These are the activations of a small neural network, seen along a few directions. Each row is one input.
In each table, some parts of the input vary, and every possible input appears once, in random order.
Descriptions start from the smaller parts, as in this example, which fits no table here: one of 3 separate values, together with either a single point or one of 11 places around a ring or (one of 4 places along a line, together with one of 5 places around a ring).
Shared parts are said once, and a part with two or three values counts as separate values.
In the rows, 128 means zero.

Other details of the inputs shift rows strongly along two fixed directions, in all tables alike. That doesn't count.

Rows:
R1: [ 89  99 109 147 116 188  51 115 146 118 116]
R2: [140 149 167 117 121  74 160 194 102 131 145]
R3: [120 138 132 131 131 149 163  63 174 144 111]
R4: [145 141 165 118 122  72 175 190 110 135 173]
R5: [183 126  80 133 150 159 133  24 143 131  75]
R6: [179 119  78 142 147 166 123  30 137 136  83]
R7: [115 138 123 116 131 145 145  94 163 131 111]
R8: [ 86 102 112 141 106 181  47 140 132 115 110]
R9: [214 138 124 131 153  51 183 147  69 141 147]
R10: [102 114 131 125 116 114  68 227  69 104 162]
R11: [127 144 136 118 133 132 172  90 166 144 121]
R12: [127 139 151 123 133  93 173 124 138 135 145]
R13: [129 150 145 121 134 117 182  99 155 136 119]
R14: [135 151 158 112 134  84 175 160 118 132 137]
R15: [141 149 153 126 139 109 203  84 161 145 136]
R16: [ 96 110 118 135 124 150  65 164 109 111 134]
R17: [134 145 148 115 134  93 187 113 151 143 146]
R18: [219 139 126 125 152  55 182 152  63 138 150]
R19: [ 87  98 105 146 118 188  63  98 162 121 111]
R20: [108 118 124 132 121 164 107 109 153 126 127]
R21: [105 117 136 123 103 123  62 230  74 108 149]
R22: [113 131 117 123 123 176 134  63 186 135  96]
R23: [ 94 117 119 133 120 146  71 163 107 112 125]
R24: [ 87 101 117 140 109 141  47 200  84 100 144]
Description of these inputs: one of 4 places along a line, together with either a single point or one of 5 places around a ring.
- Changing only the place on the line of 4 turns R16 into R23. The same change can be made to R10. Which row results? => R11
- Change only the place on the ring of 5 in R17. List by row number the other rows that result. => R4, R12, R19, R24
- A walk changes only the place on the ring of 5. It starts at R22 and steps to R7. List the rest of the walk in order. => R14, R13, R2
- Change only the place on the line of 4 in R9. List by row number the other rows that result. => R5, R6, R18
